Here are a small network's activations along a few directions, averaged over the inputs that share one value of a field.
Values that are neighbours, or in one group, have similar rows; names and order tell nothing.
(in the rows, 500 means zero)
Random noise pushes rows far along 15 fixed directions. That doesn't count. These rows show it; they differ only by the noise:
[443 510 521 535 653 366 348 577 368 612 689 412 428 577 539 537 389 551
 440 490 482 304 455 456 572 542 378 553 483 588]
[566 376 518 465 628 311 262 683 414 289 379 509 678 473 430 778 595 513
 577 543 343 391 449 486 727 269 495 479 420 517]
[367 687 630 437 474 612 659 475 649 633 582 399 696 495 528 533 527 664
 479 627 286 521 605 590 386 521 582 408 497 681]
[282 777 505 400 346 492 719 488 657 504 722 657 546  61 584 574 697 510
 408 423 555 422 481 564 259 584 911 509 561 434]
[561 502 498 414 437 444 613 567 486 438 600 545 596 305 555 565 514 460
 514 440 372 537 445 648 447 598 535 353 476 286]
[623 444 525 551 697 528 432 313 437 587 452 437 547 612 522 341 674 410
 479 579 592 383 432 666 445 577 296 559 336 400]
[514 648 447 441 398 327 553 608 520 596 589 504 374 636 561 847 464 771
 525 470 366 319 388 688 374 473 819 404 631 461]
[313 582 634 536 309 400 587 565 550 523 541 666 440 418 400 680 366 551
 485 513 545 640 484 489 498 448 550 509 566 670]
[683 534 350 493 448 473 511 558 563 476 407 422 627 614 541 395 347 551
 678 500 547 717 371 488 520 693 554 465 725 307]
[587 439 480 560 294 497 610 372 550 389 177 563 453 427 480 505 389 460
 541 454 610 638 608 365 592 461 342 447 355 599]
[373 488 526 701 438 368 290 669 475 457 426 642 309 688 339 588 355 654
 499 615 570 588 331 467 529 565 455 620 619 594]
[518 457 682 473 470 850 613 578 509 535 583 638 367 644 269 494 583 697
 596 673  72 744 543 429 464 639 451 280 676 452]
[352 603 362 567 519 326 428 680 519 522 560 513 394 499 453 682 546 498
 367 452 534 280 405 548 597 350 621 698 681 583]
[623 437 503 312 529 500 488 402 504 539 453 251 306 592 572 675 492 505
 570 372 537 377 604 500 498 495 645 362 460 384]
[300 702 554 405 451 531 540 576 678 525 641 242 747 384 662 485 446 622
 484 518 396 511 638 548 435 427 551 530 508 777]
[481 565 746 376 460 424 557 471 560 504 580 400 691 404 538 613 377 552
 562 532 457 710 487 597 470 485 381 409 455 636]
[390 551 435 615 497 226 351 529 429 569 460 590 471 518 494 569 252 515
 535 479 807 401 438 246 602 616 670 589 507 565]


Field SONES:
sevav: [397 608 566 502 460 524 626 452 546 582 742 504 544 306 566 329 335 374
 413 421 678 730 469 346 474 678 392 555 654 574]
doti: [689 538 343 491 567 619 576 506 410 502 680 485 395 467 638 338 649 608
 472 423 269 353 466 471 492 503 259 528 574 482]
dep: [724 386 467 279 494 527 524 553 480 386 503 258 709 563 654 548 344 578
 632 396 286 567 601 551 588 357 408 286 452 471]
tota: [736 546 276 438 464 524 471 549 527 253 354 470 796 287 738 420 723 636
 628 466 391 363 527 461 426 369 762 450 414 405]
zito: [461 542 612 391 588 580 420 695 430 366 756 407 578 326 558 494 564 613
 479 467 218 496 552 325 525 335 377 532 545 704]
bod: [385 489 510 447 490 537 372 552 594 339 436 355 379 413 525 531 440 535
 409 439 515 523 556 426 496 521 535 565 481 561]
kodu: [286 558 577 534 380 586 667 442 585 674 461 537 473 654 346 535 315 465
 424 591 497 626 644 462 481 497 612 404 511 657]
pumiz: [496 396 537 478 657 468 431 686 353 509 671 578 635 419 439 564 358 457
 468 492 230 436 539 318 709 487 471 419 512 498]
luzes: [268 556 376 425 622 349 164 886 478 383 837 155 542 450 735 550 378 647
 443 386 347 253 518 570 528 380 522 673 550 653]
vunov: [516 462 672 406 538 510 494 480 397 477 668 611 350 446 452 550 437 533
 502 485 445 561 409 421 436 583 494 350 550 387]
zugu: [255 442 543 652 504 330 204 496 517 485 488 320 173 659 526 501 390 482
 302 524 765 407 409 806 267 611 515 606 280 471]
fer: [414 590 469 501 480 332 371 764 515 290 693 580 618 251 593 521 459 616
 501 481 422 621 298 425 458 648 600 533 694 430]
sez: [297 406 703 412 506 700 401 578 526 572 733 510 314 590 388 410 505 429
 533 556 591 731 550 566 310 647 759 512 611 371]
The values of SONES form a star with 3 arms.
Question: List every value one step from zugu, in the order listed.
Answer: kodu
Question: List every value one step from luzes, in the order listed.
Answer: doti, bod
Question: List every value one step from tota, in the order listed.
Answer: zito, sez
Question: List every value one step from sevav, in the order listed.
Answer: fer

Field PAZO:
vanob: [418 499 590 449 654 501 386 652 487 455 639 438 354 461 352 632 481 590
 431 522 294 531 429 357 626 643 431 477 684 487]
kuze: [491 635 453 442 429 446 572 535 525 498 597 709 642 434 558 661 677 597
 638 472 465 364 477 476 512 229 720 543 645 591]
lik: [479 506 383 554 493 557 675 690 427 599 614 509 672 570 482 479 544 494
 453 529 117 377 603 663 649 254 284 535 528 646]
lugu: [544 657 256 521 462 360 494 598 642 468 325 311 746 495 675 548 414 668
 489 513 473 377 500 495 479 571 803 490 542 514]
sesu: [246 436 624 560 528 563 507 451 539 605 418 383 700 550 400 316 231 343
 445 629 550 648 734 412 571 584 431 418 300 638]
rozal: [505 492 543 463 486 533 527 493 606 500 334 601 465 566 299 692 552 458
 524 531 565 633 499 382 631 342 700 572 706 572]
pobo: [267 308 546 571 554 483 305 804 435 397 619 508 721 423 475 473 622 307
 480 618 355 467 567 783 462 511 589 462 318 307]
fatu: [417 359 622 609 477 576 417 504 379 543 541 686 626 751 397 329 458 445
 691 638 580 701 527 506 483 410 388 495 428 551]
pulef: [677 542 562 514 509 478 367 545 454 391 544 691 466 593 484 580 640 759
 593 590 405 550 192 659 348 474 508 532 595 426]
The values of PAZO form a ring.
Question: How many steps from neighbour to neighbour lead from vanob to pobo, at the fewest?
Answer: 2
Question: List every value one step from pulef, in the order listed.
Answer: sesu, rozal
